These are the activations of a small neural network, seen along a few directions. Each row is one input.
In each table, some parts of the input vary, and every possible input appears once, in random order.
Descriptions start from the smaller parts, as in this example, which fits no table here: one of 5 places around a ring, together with either a single point or one of 9 places along a line or (one of 3 separate values, together with one of 4 places along a line).
Shared parts are said once, and a part with two or three values counts as separate values.
In the rows, zero is written as 128.

Other details of the inputs vary at random and push rows far along two fixed directions, the same in every table; ignore that.

Table:
R1: [130 104 150 146 128  82 134 123 119  96 114 136 105  94 124]
R2: [147 115 169 123  75  94 136 112  93  74 145 156 152  83 130]
R3: [155  97 151 103 114 125 131 114 113  79 134 122 124  91 117]
R4: [126 165  47  94 127 138  84 155  98 144 171  89 117 116 104]
R5: [156 126 175  92 119 130 146 139 220 128  79  97  88 136 138]
R6: [139 105 165 162  93 141 135  77  59 102 167 173 129 123 128]
R7: [163 116 179 131 109 123 170 175 200 166  95 127  68 173 145]
R8: [ 79 152  86 139 131 102  69 171 104 177 147 124 120  96 141]
R9: [111 123 154 191 101 112 152  89  82  80 165 115  99 131 119]
R10: [153 120 145 141 145 132 133 109 118  54 135 143 156 138 110]
R11: [150 105 188 112 114 168 192 124 196 167 119 119 101 174 189]
R12: [ 87 144  89 129 151 100  85 170 116 178 117 134 136  92 144]
R13: [153 125 143 106 145 139 142 142 172  96 100 117 147 127 141]
R14: [177  88 180 123 159 149 173 122 212 159  92 153 143 168 156]
R15: [ 91 163  70 104 144 109  83 136 123 130 124 118 142  81 113]
R16: [ 92 125  61 161 189 111 102 120 101 140 130 123 157 118  98]
R17: [164 111 182 100 112 128 154 154 211 157 100 141  96 139 188]
R18: [120 193  54  72 120 127  95 178 146 203 132  99 142 143 143]
R19: [139 119 174 105 121 165 177 110 209 124  97  77  89 179 146]
R20: [131  90 154 121 165 135 156 170 213 185  65 121 128 147 162]
R21: [157 143 168 105 130 155 137 110 132  91 102 118 116 174 134]
R22: [108 195  71  75 161 147 100 158 137 198 110 133 182 157 129]
R23: [162 129 135 122 100 125 152 155 166 153 138 149  95 144 153]
R24: [107 175  71 127 163 142 103 142 108 187 144 164 166 131 129]
R25: [127 108 139 156 124 132 144  89  83  51 145 158 123 121  69]
R26: [119 117 150 151 103 138 128  67  75  55 144 137 110 129  87]
R27: [140 143 164 137  86 125 126  83  59  86 149 151 154 136 120]
R28: [196 138 162  86 115 143 163 156 199 122  99  95  83 171 136]
R29: [148 121 171 129  62  97 128 116  92  78 161 141 135  87 130]
R30: [141 126 168 170  94 131 137  80  65  96 163 178 133 125 130]
R31: [174 121 173  69 137 136 154 145 201 120  71 109 116 134 151]
R32: [135 119 203 146 122 150 183 138 194 166  97 105  91 184 171]
R33: [ 76 179  71 133 163 131  90 122  97 172 111 110 126 146 121]
R34: [ 83 162  66 118 149  99  74 159 123 176 132  98 111 102 134]
R35: [157 118 138 116  65 116 143 129 100 105 168 131 116 120 115]
R36: [119  86 139 145 124  86 130 117  96  92 132 135 106  84 116]
R37: [152 128 153 147 123 132 139 105  71  41 151 158 136 132  88]
R38: [108 168  53  67 189 169  97 160 129 169 115 110 152 158 115]
R39: [133 116 167 143  71 131 151  87  66  79 184 122 140 122 134]
R40: [128  95 145 185 130  87 146 110 107  69 129 144 129  92 112]
R41: [ 80 143  45 109 165 130  88 140 138 144 125 108 161  98 113]
R42: [137 113 141  64 148 134 146 144 221 152  61 100 108 131 139]
R43: [166 122 161 120 121 111 174 157 203 148  89 106  61 176 134]
R44: [ 94 153  44 128 134 107  95 158 100 170 163 101  95 121 102]
R45: [ 83 132  53 114 191 117 105 160 156 184  98 100 145 116 137]
R46: [110 139  67 116 173 141  84 129  97 107 148 121 174 131 105]
R47: [150 140 132 143  93 115 132 121 129  85 153 120  89 122  90]
R48: [148 105 153  77 125 142 141 165 213 191 100 126  99 142 189]
R49: [101 157  61  99 162 137  79 135 115 169 143 130 205 133 122]
R50: [128 125 163 178  84 132 154  92  83  95 191 152 126 119 151]
R51: [127 104 132 164 147 120 155 105  91 102 123 149 114 131  87]
R52: [165  98 183  58 110 130 162 144 197 149  79 125 133 136 163]
R53: [152 119 160  50 109 139 141 160 206 178  90  99 121 145 171]
R54: [152  96 160 108 168 147 166 120 220 110  66 122 127 176 122]
R55: [ 76 185  71 137 130 141  93 112 105 127 161  86 133 128 120]
R56: [131 109 144 162 116 107 138 103 121  47 132 143 141  90 102]
R57: [135  99 168 162 140 112 155 148 166 134  92 146 133 118 145]
R58: [132 103 178 125 132 145 189 118 195 149  95  81  77 187 156]
R59: [119  93 144 150 106  93 120 120  98  99 152 121  88  91 114]
R60: [122 137 155 159 103 131 127  72  79  50 140 141 115 131  91]
R61: [129 125 140 173 147 113 154 109  97  97 119 153 118 132  89]
R62: [152  88 129 189  68 136 134 110  69  74 128 143 120 104 122]
R63: [138  96 150 131  95 115 136 113 102  83 152 150 172  95 126]
R64: [163 122 152  54 137 154 135 156 206 156  90  77  99 140 152]
R65: [150 110 162 141  98 128 144  94  63  75 162 171 157 124  95]
R66: [103 181  68 107 160 127  80 137 121 165 136 133 207 134 126]
R67: [122  70 164 165 103  93 131 126  86  98 140 160 112  80 123]
R68: [101 187  76 121 135 147  89 125  88 121 169  79 141 132 136]
R69: [143  98 141  93 129 126 139 149 173 164 107 147 123 118 173]
R70: [142 104 180 116 146 148 173 107 178 150  60 110  81 192 138]
R71: [103 121  73 136 143 124  98 140 112 156 159 154 171  89 147]
R72: [ 71 138  73 120 138 116  66 176 111 199 147 112 117 101 143]
R73: [ 96 178  57  84 161 163  67 126  87 153 135  96 145 148 123]
R74: [118 129 170 179 112 129 131 102  78 125 129 151 117 139 116]
R75: [140 123 160 119  89 139 132  86  71 100 141 144 146 142 124]
R76: [158 105 168 144 180 118 177 124 210 134  55 121 123 174 132]
R77: [134 106 150 122  97 119 121 111 133  91 142 111  97  92 103]
R78: [146 115 131 147  80 116 137 107 102  67 173 123  84 107  77]
R79: [111 145  55 122 107 126 100 156  97 172 187 143 117 108 134]
R80: [101 151  70 138 149 118  91 148 123 163 151 153 176  93 152]
R81: [155 111 133 197  68 128 135 115  73  67 121 148 124 104 126]
R82: [ 54 161  66 142 143 150  92 148  99 213 162  93 131 137 145]
R83: [ 90 190  55  95 184 150 100 152 152 168  96 120 148 153 104]
R84: [147 128 155 102 116 122 147 139 173 124 104 136 170 126 152]
R85: [145 121 176 164 148 136 165 132 140 149  96 159 121 151 113]
R86: [129 101 135 174  81 106 131 141  82 119 177 145  84 114 103]
R87: [ 93 187  87 118 112 134 100 125  82 148 172 100 167 128 151]
R88: [118 182  72  69 151 139  74 166 151 173 122  77 131 112 143]
R89: [141 116 155 146  95 143 138  87  76  54 181 101 115 127 120]
R90: [141 123 149 137 157 128 146 113 178  86  92 134 139 154 111]
R91: [130  87 148 200 147 114 133 102  89 112 144 158 150 111  96]
R92: [ 77 148  93 153 143 145  85 120  62 181 142 133 133 130 118]
R93: [104 160  70  87 155 118  89 169 157 203 115 140 150 107 176]
R94: [155 108 160 188 125 112 139  89 102  88 163 183 162 113 118]
R95: [105 137  60 102 157 139  89 144 110 122 144 108 169  98 122]
R96: [135 109 158 199 149 108 141 111 113 114 126 157 152 120 106]
R97: [158  94 189 134 158 156 184 141 182 175  69 146 108 175 126]
R98: [107 145  74 134 152 146 102 128  81 171 165 170 161 119 117]
Each input here is: one of 2 separate values, together with either a single point or (one of 6 places around a ring, together with one of 8 places around a ring).
Question: The inputs of R79 and R23 match in every part but the choice among 2 separate values. If R14 is changed in the same way as R79 into R23, which row does it become?
Answer: R94
Question: The inputs of R89 and R68 match in every part but the choice among 2 separate values. If R53 is changed in the same way as R89 into R68, which row does it become?
Answer: R29
Question: The inputs of R54 and R90 match in every part but the choice among 2 separate values. If R75 is changed in the same way as R54 into R90, which row does it become?
Answer: R27
Question: Start at R8 and move only the place on the ring of 8, one step at a time. The first step leads to R12. Which rows follow, in order?
Answer: R57, R96, R85, R74, R32, R7
Question: Change only the choice among 2 separate values in R73. List by row number the other rows that result.
Answer: R21
Question: Start at R58 and move only the place on the ring of 8, one step at a time. The first step leads to R44. Which rows follow, in order?
Answer: R59, R36, R45, R16, R51, R70
Question: Change only the place on the ring of 6 in R51. List by row number the other rows that result.
Answer: R25, R38, R65, R97, R98

Table:
R99: [ 88 136 104 138 148 120 109 123 121 143 118 122 143 116 135]
R100: [137 121 163 146 128 132 150 108 127 104 125 130 119 146 127]
R101: [104 148  96 139 144 136 108 124 101 141 147 131 148 127 127]
R102: [103 156  97 117 145 137 104 115  98 121 137 112 150 127 114]
R103: [107 145 106 120 127 131 109 137 117 159 134 110 116 132 138]
R104: [148 129 145  82 162 153 154 138 203 144  72 103 122 173 135]
R105: [148 128 154  95 143 145 161 154 208 187  81 121 118 174 159]
R106: [115 142  92 131 146 129 116 141 124 153 121 127 130 132 118]
R107: [149 127 141  86 131 133 144 156 196 161  92 109 100 147 147]
R108: [135  93 151 158 134 104 142 119 125  98 121 151 131 103 116]
R109: [139 110 159 148 119 136 152 114 128 118 123 137 122 140 133]
R110: [107 148  94 131 144 139 104 119 102 131 139 125 158 123 123]
R111: [113 141  97 111 128 126 106 141 132 147 138 107 115 117 130]
R112: [140 108 151 153 126 129 149 116 128 107 122 132 111 137 117]
R113: [118 146  93 108 106 120 100 144 108 139 159 119 139 100 141]
R114: [133 134 145 110 148 148 149 138 181 167  82 107 114 171 151]
R115: [150 109 163 135 100 125 149 126 123 119 135 144 112 129 136]
R116: [111 138  97 122 135 130 109 145 126 158 131 112 112 128 128]
R117: [149 112 158 135  91 113 135 122 111  93 150 144 111 105 123]
R118: [140 123 161 136 128 136 147 104 130  95 115 123 129 142 124]
R119: [111 146  96 131 157 135 115 133 127 142 129 121 132 138 119]
R120: [104 152  97 112 107 122  97 135 106 132 154  98 125 106 138]
R121: [115 148  92 127 141 132 103 124 103 134 140 136 162 123 122]
R122: [110 144  92 139 134 129 109 132  99 150 143 139 146 123 125]
R123: [144 111 155 147 117 119 150 124 131 113 128 140 111 133 114]
R124: [151 113 157 126 118 131 143 107 118  91 132 145 143 133 119]
R125: [150 109 149 134  86 108 135 125 113  80 152 128 107 100 120]
R126: [114 147  92 133 150 128 113 135 118 139 132 132 137 131 113]
R127: [108 148  86 133 151 132 104 122 107 122 134 119 145 123 108]
R128: [149 117 157 145 124 127 147 120 129 105 126 151 127 137 120]
R129: [139 114 155 134 119 136 140  99 106  84 138 136 142 129 117]
R130: [143  91 167 145 134 113 149 124 142 118 113 152 142 116 139]
R131: [142 113 149 158 112 122 141 117 105 101 136 153 125 123 114]
R132: [152 114 155 128 119 128 140 110 119  83 128 146 138 128 109]
R133: [135 117 167 147 114 126 151 112 128 115 129 127 110 142 128]
R134: [139 109 161 135  91 123 139 110 111  98 152 132 113 112 134]
R135: [120 146 102 101 121 127 109 145 129 160 141 122 131 117 144]
R136: [136 107 153 101 172 137 158 152 229 172  54 111 118 158 158]
R137: [143 108 151 136  88 113 135 119 115  79 153 118 104 103 123]
R138: [111 127 103 132 158 113 106 145 130 152 118 141 155 104 131]
R139: [145 116 143 135 122 123 139 106 106  74 134 142 133 123  97]
R140: [102 143  92 142 139 124 107 132 106 144 147 122 128 122 113]
R141: [108 150 106 108 121 129 106 134 125 151 138 103 118 122 141]
R142: [121 150  95 117 148 135 107 135 128 141 119 131 153 130 121]
R143: [143 115 152 153 117 125 144 110 108 100 145 155 135 130 122]
R144: [111 141  89 130 126 120 102 144 101 145 145 126 120 113 117]
R145: [152 109 162 138 101 122 144 130 123 112 132 145 106 124 127]
R146: [114 145 102 101 114 132 107 144 131 149 143 103 132 114 151]
R147: [142 107 165 138 103 132 149 120 125 118 133 133 108 132 138]
R148: [148 115 147 143 126 125 144 110 121  85 122 141 130 129 106]
R149: [115 147 101 126 137 127 113 146 127 161 132 133 134 129 125]
R150: [124 148  98  98 114 122 103 156 132 145 140 114 129 108 140]
R151: [136 106 162  99 166 143 159 149 224 180  56 117 131 161 173]
R152: [100 145  98 140 132 130 109 128 101 152 151 128 140 123 127]
Question: The inputs of R146 and R137 match in every part but one. If R110 is changed in the same way as R146 into R137, which row does it become?
Answer: R127
Question: The inputs of R119 and R128 match in every part but one. If R136 is changed in the same way as R119 into R128, which row does it become?
Answer: R138
Question: What is each input in this table made of?
Answer: one of 6 places around a ring, together with either a single point or one of 8 places along a line
Question: Which other rows agree with R118 in the place on the ring of 6? List them by row number.
Answer: R99, R100, R102, R103, R114, R120, R133, R141
Question: Which other rows agree with R135 in the place on the ring of 6? List them by row number.
Answer: R105, R113, R115, R121, R122, R124, R130, R143
Question: Change only the place on the line of 8 in R117. List by row number the other rows that result.
Answer: R128, R131, R132, R142, R145, R149, R150
Question: Change only the place on the line of 8 in R125. List by row number the other rows that result.
Answer: R106, R107, R123, R126, R139, R144, R148

Table:
R153: [100 119 125 154 137 117 115  95  96  83 138 114 138 100 112]
R154: [121 132 111  93 144 131 120 158 167 192 105 123 139 129 163]
R155: [149 129 128  97 144 122 138 164 197 160  94 127 124 136 144]
R156: [128 127 139 128 106 120 124 124 108 123 144 142 146 108 140]
R157: [132 134 119 126 112 131 122 122  98 113 152 127 107 127 102]
R158: [120 157  92 101 169 154 124 137 161 160  99 110 153 162 131]
R159: [ 97 152 104 145 105 125 103 123  76 142 167 128 128 114 130]
R160: [ 97 127  92 169 151 120 105 124  88 131 147 146 149 105 112]
R161: [134 145 104  80 147 133 116 164 172 171  91 117 132 136 139]
R162: [128 119 126 174 139 108 130 115 103  95 140 156 137 114  95]
R163: [129 162  98  89 135 152 125 150 168 171 114  93 118 161 142]
R164: [167  80 233 164 109 130 194  90 143  77 105 157 121 153 133]
R165: [142 132 135 107 167 143 144 142 182 156  66 124 125 166 128]
R166: [108 142  87 140 154 131 105 114  80 113 145 141 151 123  89]
R167: [122 157  95  93 142 138 114 162 159 181  99 103 105 151 132]
R168: [123 146 127 135 103 139 121 113  94 119 163 124 121 132 133]
R169: [121 146 110 121 113 128 101 121  89 117 164 135 158 108 133]
R170: [143 118 130 123 108 120 120 119  95  89 154 146 134 105 102]
R171: [123 130 137 159 131 134 129  92  80  89 152 145 154 132 116]
R172: [131 127 125 161 106 106 127 130 103 106 159 138 104 110 106]
R173: [186  60 224 147  93 114 189 118 163  76 112 157 102 121 143]
R174: [140 133 117 117 108 127 119 125 111 101 150 131 148 113 121]
R175: [105 128  99 157 115 116 108 137  90 136 162 129 113 106 123]
R176: [106 143 103 107 139 138 118 157 155 207 115 107 113 147 158]
R177: [126 126 148  86 141 139 144 145 203 156  81  67  93 153 160]
R178: [ 93 128  99 164 146 121 106 115  79 141 148 146 153 111 118]
R179: [184  58 248 118  90 117 197 102 196  50  88 121  93 129 152]
Question: The inputs of R178 and R154 match in every part but one. If R158 is changed in the same way as R178 into R154, which row does it become?
Answer: R174
Question: What is each input in this table made of?
Answer: one of 3 separate values, together with either a single point or one of 8 places around a ring
Question: Change only the choice among 3 separate values in R167. List by row number the other rows that result.
Answer: R161, R165
Question: Which other rows agree with R177 in the choice among 3 separate values? List them by row number.
Answer: R157, R159, R163, R167, R168, R172, R175, R176
